These are the activations of a small neural network, seen along a few directions. Each row is one input.
In each table, some parts of the input vary, and every possible input appears once, in random order.
Descriptions start from the smaller parts, as in this example, which fits no table here: one of 5 places around a ring, together with either a single point or one of 11 places around a ring or (one of 3 separate values, together with one of 4 places along a line).
Shared parts are said once, and a part with two or three values counts as separate values.

Other details of the inputs shift rows strongly along two fixed directions, in all tables alike. That doesn't count.

Table:
r1: [ 52  74 -27   9  11 -17  24  68  22   5   7]
r2: [-37 -34  35 -35  37  -3 -20   5 -32 -23  68]
r3: [ -9  12 -15  43 -58  -4 -11  22  18  13 -15]
r4: [-34  -2 -20  25 -73  12  -9 -51 -14   7 -58]
r5: [ 13 -52  29 -52  64  12  13 -10 -26 -22  56]
r6: [ 21 -68   8 -27  -9  37   6 -59 -41  -5  -5]
r7: [ 10 -24 -11  14 -29 -20  -5 -49  19  -7 -17]
r8: [-49  -9 -12  14 -22  14 -28 -58  28  27 -90]
r9: [ 18  23 -12  22  -7 -35  26  30  42  -7   6]
r10: [ 24 -26  22 -33  38  28 -22   0 -49 -14  69]
r11: [  4 -77  21 -21  -8   1  -2 -65 -16 -18   3]
r12: [-20 -68  32  -7  12 -17  -4 -68 -40  33 -11]
r13: [ 36 -11 -35  19 -52   7   7 -65  -2   7 -66]
r14: [ 21 -23 -28  13 -41 -15  15 -82  25  -2 -73]
r15: [-46 -26  41 -45  77  29 -35   9 -29  -5  29]
r16: [-21   7 -11  40 -39 -31  -9   9  41   4 -15]
r17: [-42  -2   4   3 -15   4 -24 -39  10   0 -51]
r18: [-28  35  16 -18  43 -22   4  65   3 -19  64]
r19: [ 46  75 -29  17   5 -16  17  68  29   9  14]
r20: [ 14 -33  20 -42  64   0 -21 -15 -29 -23  66]
r21: [-45 -23  14  -7   7  12 -31 -35 -10 -14  -7]
r22: [-49 -26   7  -8   0  -1 -14 -37 -24 -17   2]
r23: [ 42  57  -9  17 -15 -15  45  82  39   6  12]
r24: [-10  77 -15  18 -16 -16  18  82  21   5  16]
r25: [-29   0 -15  28 -66  23 -26 -47   1   9 -68]
r26: [ 27  70 -22  21  17 -39  19  53  52  -3  25]
r27: [ 20 -44  30 -28  30  23  -5  18 -48 -18  66]
r28: [-29   9  24 -14  20  38 -23  19 -27   0   6]
r29: [ 32  18   0 -22  60 -19  17  32   6 -18  34]
r30: [ 45  35   7 -16  53  13  33  69  -6 -10  47]
r31: [-39 -21  14 -15  14  53 -37 -15 -24  23 -31]
r32: [-13  47 -14  22 -37 -13   9  51  18   8   4]
r33: [ 35  27 -19  16 -19  -3  44  45  27   7  -4]
r34: [ 34  49 -56  41 -51 -47  18 -32  63  10 -76]
r35: [30 16 10 -2 23  8  5 49 -9 -8 56]
r36: [  8 -57   3 -14   3  -4  16 -39  -3 -13   4]
r37: [-35 -21  13 -12   7  46 -35 -14 -32  14 -28]
r38: [  7  18   2  35 -27 -21  26   6  -4  58 -38]
Each input here is: one of 2 separate values, together with either a single point or one of 8 places along a line or one of 10 places around a ring.
Question: Changing only the choice among 2 separate values turns r34 into r1. The same change can be made to r9. Which row results?
Answer: r27
Question: Which other rows does r8 become when the choice among 2 separate values takes its other values? List them by row number.
Answer: r31

Table:
r39: [ 20  11  -3  -9  20   0   6  14   2 -10  14]
r40: [  1  32  -6   4   4   7   8  27   9  13 -15]
r41: [-16 -44  10  -4 -22  15 -14 -38 -28   7 -11]
r42: [ 21  18 -26  23 -28 -12  14 -18  29  16 -50]
r43: [ -1 -66  10 -11 -14   6 -10 -62 -33  -1   0]
r44: [-17 -23  18 -20  39 -11  -7  -9   2 -18  25]
r45: [-11 -20  36 -31  46  22 -16  37 -38 -17  76]
r46: [ 23  44 -21  15 -11 -19  16  31  35  -4   1]
r47: [  3  41 -23  20 -23   1   3  19  25   7 -33]
r48: [-37   2 -14  22 -33 -14 -12 -40  21   9 -55]
r49: [-12 -33  21 -13  10  21 -10 -19 -34   6   5]
r50: [ 18  36  -4   9   6 -21  22  49  20  -7  32]
r51: [20 16 13 -9 39 -9 21 47  3  1 33]
r52: [-10 -15 -10   5 -32  14 -19 -38 -13  -2 -24]
Question: Changing only one part turns r43 into r41. The same change can be made to r44. Which row results?
Answer: r48
Question: What is each input in this table made of?
Answer: one of 2 separate values, together with either a single point or one of 6 places around a ring

Table:
r53: [  1 -59 -11  -4 -59  34 -19 -79 -28 -14 -34]
r54: [ -4 -43  -1  10 -52   7 -18 -56 -35   6 -13]
r55: [-41  14  25 -33  59  36 -24  51 -14 -15  38]
r56: [-14 -38  10 -16  12  -8 -20 -36  -9 -27  29]
r57: [ -3  18  14   2  16 -22  11  54   0  -5  55]
r58: [  1 -30   7 -12 -13  19 -24 -21 -36 -20  31]
r59: [ -4 -33  14 -15  19  -1  13 -10   4 -10   9]
r60: [  7 -16   1 -23  32   3  -3 -20   3 -21   5]
r61: [ -5  16  13  -2  35 -34  10  44  12  -6  50]
r62: [-12 -36  11 -12  -8   3 -19 -27 -21 -26  34]
r63: [-40  32  26  -5  40   9  -5  66  -3  21  16]
r64: [ 11  49 -37  52 -73 -28  44  20  69  15 -67]
r65: [-12 -65  -6  -4 -54  19 -14 -85 -13 -21 -31]
r66: [ 15  -8  26 -26  36  27  13  54 -28 -10  56]
r67: [  8  55 -50  46 -57 -39  32   6  85  -2 -66]
r68: [ 26  53 -17  12   1  -3   0  46  11  -2  18]
r69: [ 30  24   7 -12  33  20  19  58  -7   5  26]
r70: [ -7 -31  21  -4  -4  -3   9   0 -16   3  20]
r71: [ 23  48 -10  17   2 -12   9  49   3  16  16]
r72: [-47 -28  25 -20  18  39 -23 -12 -24   6 -16]
r73: [  9  42  -6  12  26 -41  16  33  28   8  13]
r74: [  1 -48   0  -9  -5   5   3 -73  -3   1 -41]
r75: [ 15   7  19 -25  64  -3  -8  32 -29   2  58]
r76: [ 26  26  16  -9  41   7  16  68 -17  16  44]
r77: [  6 -24  16  -3 -10  12   5   6 -31  10  17]
r78: [ 12 -57  -7  -9 -22  24 -10 -92 -22  10 -58]
r79: [ -1 -41  20 -18  31  -6   2 -35 -20   7   7]
r80: [-37  83 -41  55 -60 -20 -11  19  63  19 -76]
r81: [ 14  -3  -2 -16  22   5 -21 -19 -16 -10  17]
r82: [ -1   9  19  -6  39 -25  24  49  14   3  39]
r83: [-39  77 -33  60 -59 -28  -2  22  55  37 -78]
r84: [ 29  32  -4 -15  30  22   7  53  -3 -12  34]
r85: [ 10 -50 -16 -13 -24  26 -22 -95 -20  -7 -49]
r86: [ 29  63 -41  49 -46 -34  32   9  54  42 -78]
r87: [ -5 -38  -7  -5 -10  -9 -25 -80  -6 -15 -23]
Question: What is each input in this table made of?
Answer: one of 5 places around a ring, together with either a single point or one of 6 places around a ring
Question: Changing only the place on the ring of 5 turns r65 into r57. The same change can be made to r55. Which row results?
Answer: r83
Question: Which other rows does r62 become when the place on the ring of 6 takes its other values? List them by row number.
Answer: r56, r58, r68, r81, r87
Question: Which other rows agree with r74 in the place on the ring of 5? List them by row number.
Answer: r59, r64, r66, r69, r72, r78

Table:
r88: [ -6 -29  25 -15 -13  15  14 -17 -39 -21  25]
r89: [ 21  41  24   1  62 -14  23  80   9  23  41]
r90: [-37  -2  13 -18  36   3 -13   2 -18 -15  19]
r91: [ 14 -39  12 -50  56  -9   9 -20 -26 -30  49]
r92: [-21 -16   1  -3 -12  33 -39 -45 -31  13 -35]
r93: [ 29 -33 -10 -22  12  -1  -4 -17 -39 -20  49]
r94: [  6 -64  47 -40  23  56   0 -20 -73 -17  40]
r95: [ 19 -73  -4 -26  -2   2 -11 -87  -5 -27 -12]
r96: [ 49   9 -14  -9  28  -3   3  45   2 -23  63]
r97: [-38   2  28 -32  53   0   7  57 -16 -10  49]
r98: [ 35  -7 -22  18 -37 -11  11 -70  36 -26 -51]
r99: [-34 -55  30 -24  14  30 -32 -14 -31 -11  33]
r100: [-20  92 -31  39 -28 -31   3  43  44  14 -32]
r101: [-10  68   0   5  34 -12 -10  76  41  -7  21]
r102: [ 10  28 -10  50 -39 -60  27   5  30  30 -28]
r103: [-21  16  27 -26  60  15 -37  43 -11 -21  57]
r104: [-34 -50  20 -18  24  27 -38 -42 -23 -22   9]
r105: [-28 -64  41 -45  38  51 -30 -14 -69   2  34]
r106: [ 39  58 -27   9   5 -32  31  70  19  -9  37]
r107: [-19  86  -6   3  25 -24  -3  73  25  -2  16]
r108: [ 49  62 -42  18  -4 -29  47  34  62  11 -45]
r109: [-37 -15  -3   5 -32   5 -20 -37 -20   8 -17]
r110: [-34 -37  -9  19 -60   8 -15 -50  16   5 -60]
r111: [ 38 -22  13 -28  35  20  11 -40 -24 -22   4]
r112: [ 36  -6 -43  30 -66 -10   0 -39  25  -6 -36]
r113: [ 36  24 -18  -7  25 -19  34  36  33  22  -2]
r114: [ 23  -4 -21  26 -35 -13  19 -44  24  29 -63]
r115: [-18 -10  18 -23  25  32 -38 -18 -36   4  -5]
r116: [ 18   5 -32  25 -75 -21  17 -42   8   2 -37]
r117: [-10  84 -30  43 -27 -19 -10  49  60   8 -32]
r118: [-38  10  23 -23  58   3   7  49 -12 -10  50]
r119: [ 42 -17 -17  -4 -11  16   3 -14 -23   2  -1]
r120: [ 30  20  -4 -15  52 -28  24  62  42  -7  50]
r121: [ 49 -17 -25  -1  -7  15   1 -17 -23   1   2]
r122: [ 15 -17  13  -8  32 -13   5   5  15  -6  33]
r123: [-33   8 -22  26 -56  -8 -20 -42   3  14 -52]
r124: [-21   0 -17  18 -45  10   7 -17  18  26 -81]
r125: [ -5  -3  27  -8  42 -27   8  19 -11   2  44]
r126: [-13  11   0   4  -1  24 -22   5 -16  18 -18]
r127: [-34  18  -1  -3   3  -7 -18 -12  -2  -2 -11]
r128: [ 37  34  -6  11 -15   4  29  47   5  15   6]
r129: [  0 -80  22 -58  52  -2  -4 -47 -45 -14  57]
r130: [-16  -4   7  -2  -5  30 -18  -2 -23  20 -11]
r131: [-32 -50   6  -1 -26  29 -50 -62 -23  -6 -16]
r132: [-21 -23  10 -14   2  31 -34 -50 -29   9 -33]
r133: [-11  68 -26  46 -38 -13   3  50  60  17 -25]
r134: [ 24   2  18  19  12 -19  14  22  -5  31   4]
r135: [-34  11  11 -10  15  -8  11  46  -1  -1  18]
r136: [ 10  30 -13  49 -33 -40  14   3  58  19 -36]
r137: [ 14  12  20   1  -3  13  22  42   5 -21  37]
r138: [ 11 -32  21  19  -6 -25  -7 -14   2  11  11]
r139: [ 39  60 -34  40 -51 -26  28  41  56   0 -14]
r140: [-22 -12 -15  21 -53  16   3 -30   8  27 -77]
r141: [ 13  25  24 -20  76 -31  29  66   2  -7  79]
r142: [ 29 -27 -18  10 -61  16   4 -60 -19  11 -46]
r143: [-38 -14   6  -3 -14   1  -7  -9 -17   3  -1]
r144: [-18  11  -1  -1  14  21  -8  -1  -2  11 -26]
r145: [-17  20  10  -8  37  20   9  45   2  13   4]
r146: [  9 -14   2   0 -28  -7  13 -13 -21  -5  16]
r147: [-36 -40  -8  12 -51   8 -15 -52  17   1 -62]
r148: [ 30  25   6 -17  44 -18  31   9   4 -35  36]
r149: [-35 -35 -12  19 -44  12 -16 -60  17  -3 -59]
r150: [ 19 -32  12  -6 -15  11  -2  -7 -16 -14  31]
Question: Changing only one part turns r141 into r122. The same change can be made to r88. Which row results?
Answer: r137
Question: What is each input in this table made of?
Answer: one of 3 separate values, together with either one of 5 places along a line or one of 6 places along a line or one of 10 places around a ring
Question: Which other rows does r148 become when the place on the line of 6 takes its other values? List them by row number.
Answer: r91, r102, r125, r129, r141
Question: Which other rows does r111 become when the choice among 3 separate values takes its other values? List them by row number.
Answer: r98, r148
Question: Which other rows does r140 become when the choice among 3 separate values takes its other values? List them by row number.
Answer: r110, r135

Table:
r151: [  6  19   3 -12  31   9   2  29   7  -9  16]
r152: [  1  21 -14   7   0 -14   9   8  27  -5 -13]
r153: [-14  11  -1  12   2   2 -13  -2  13  16 -26]
r154: [ 14  -2  -7  11 -18 -20  12 -11  11   1  -2]
r155: [16 28 -3 -5 19  4  8 43  5 -2 21]
r156: [  7 -17   8 -10   6   7  -7  -7 -21 -11  24]
r157: [22 11 -3 -1  8  1 12 23 -2  4 13]
r158: [30 29  1 -4 27 -5 22 58  3  4 36]
r159: [20 16  3 -9 24  4 10 39 -4 -1 29]
r160: [  5  13 -28  30 -54 -23   8 -30  33   4 -45]
r161: [-24 -35  22 -13  16  18 -36 -22 -35  -1  20]
r162: [-11 -28  21 -32  36  13 -19  -3 -26 -24  49]
r163: [ 14  14 -27  25 -42  -8  11 -29  31  11 -60]
r164: [ 26  48 -17  21   2 -38  39  47  44   9  -3]
r165: [ -6   7 -13   4  -4  -7   1 -11  19  -8 -18]
r166: [ 14   5 -10  12 -20  -7   5  -4   3  -1  -4]
r167: [  8 -50  19 -19  10  -1  -3 -32 -29  -9  33]
r168: [ 33  37 -18  19 -14 -16  29  35  23  15  -8]
r169: [-21  35   3   4  20  -8  13  43  15   4   7]
r170: [-14   8 -23  32 -49   0 -17 -34  16  26 -65]
r171: [  9  -3   9 -17  29  11   0   9  -6  -7  16]
r172: [ 12  48 -22  14  -9  -2  10  36  27   3 -13]
r173: [-13  26  10  -7  22  15   2  46 -12   7  21]
r174: [-16  11  14   0   4  11  -1  47  -2  -4  25]
r175: [-19  -3  26 -23  39  12 -22  24 -38  -3  43]
r176: [-30 -13  17 -11   8   8 -10  -3 -19  -3  16]
r177: [ 11 -22 -23  27 -66  -7  -1 -64   3   7 -51]
r178: [ 29  38 -14  17  -3 -18  29  31  32  11 -15]
r179: [  5 -54  26 -34  41   6  -3 -24 -36 -14  42]
r180: [-17   1   2   1  -4   6 -13 -21  -6  14 -32]
r181: [ 13  11   7  -6  22 -15  13  33   5  -8  40]
r182: [ 26  38 -16  24 -18 -23  24  34  24   6   1]
r183: [ 10  11  -1   1   6 -15   9  18  11  -6  21]
r184: [  7 -18  -6   2  -8 -12   7 -30   5  -1 -15]
r185: [-21 -33  35 -42  52  32 -31   3 -61  -2  46]
r186: [-13  67 -12  24  -3 -30  10  54  37  15  -9]
r187: [  9  22   0  -5  29 -15  15  35  17  -8  21]
r188: [ -2   7 -11   7 -16 -10  -2 -10  16  -8  -8]
r189: [ 27  21   0   7   7 -15  20  39   4   1  30]
r190: [ -6 -44  -4  -2 -32  16 -23 -66 -24 -10 -20]
r191: [ -9 -41  -5  -2 -32  17 -25 -65 -23 -12 -21]
r192: [  8   8 -11  10 -20  -3  -1  -4   5  -5  -6]
r193: [ -4 -19 -25  18 -50 -10  -2 -69  19   2 -64]
r194: [  9 -18 -27  20 -60   5  -4 -62   4  10 -61]
r195: [-28 -19   3   5 -20   5  -2 -14   7   0 -24]
r196: [-27 -65   7  -5 -44  37 -26 -67 -34   5 -37]
r197: [-22  10  17  -4  13   2   3  49   7  -6  31]
r198: [ -1 -39  15 -28  24  25 -16 -31 -28 -13  11]
r199: [-19  24  -4  20  -6 -17 -10  14  24  11  -9]
r200: [-19   7 -17  26 -50   5   1 -39  15  19 -72]
r201: [ -2 -44  -6  -7 -26  24 -21 -65 -25  -3 -27]
r202: [-34 -48  24 -26  24  13 -28 -46 -40  -2   4]
r203: [ -4 -30  30 -39  52  11 -14  11 -32 -24  69]
r204: [-24 -49  43 -41  47  40 -18  10 -44 -12  45]
r205: [-26 -10   0   9  -2  -5 -17 -26   8   9 -25]
r206: [  5 -59  18 -29  18  24 -14 -50 -38  -8   9]
r207: [ 12  22  -1  -2  25 -17  19  34  19  -5  19]
r208: [30 18  4 -4 27 -9 25 37  9  5 20]
r209: [-16  31  -4  16 -18  -1   3  23   5   8 -10]
r210: [ 26  39 -14  16  -2 -15  26  31  32   9 -14]
Question: What is each input in this table made of?
Answer: one of 5 places around a ring, together with either one of 4 places along a line or one of 8 places along a line
Question: Changing only the place on the ring of 5 turns r167 into r208. The same change can be made to r203. Which row results?
Answer: r171
Question: Changing only the place on the ring of 5 turns r201 into r190. The same change can be made to r196. Which row results?
Answer: r174
Question: Which other rows does r168 become when the place on the line of 8 takes its other values? List them by row number.
Answer: r155, r157, r158, r159, r172, r194, r201
Question: Which other rows does r175 become when the place on the line of 4 takes its other values? List them by row number.
Answer: r161, r174, r209
Question: Which other rows does r153 become when the place on the line of 4 takes its other values? List them by row number.
Answer: r180, r200, r204
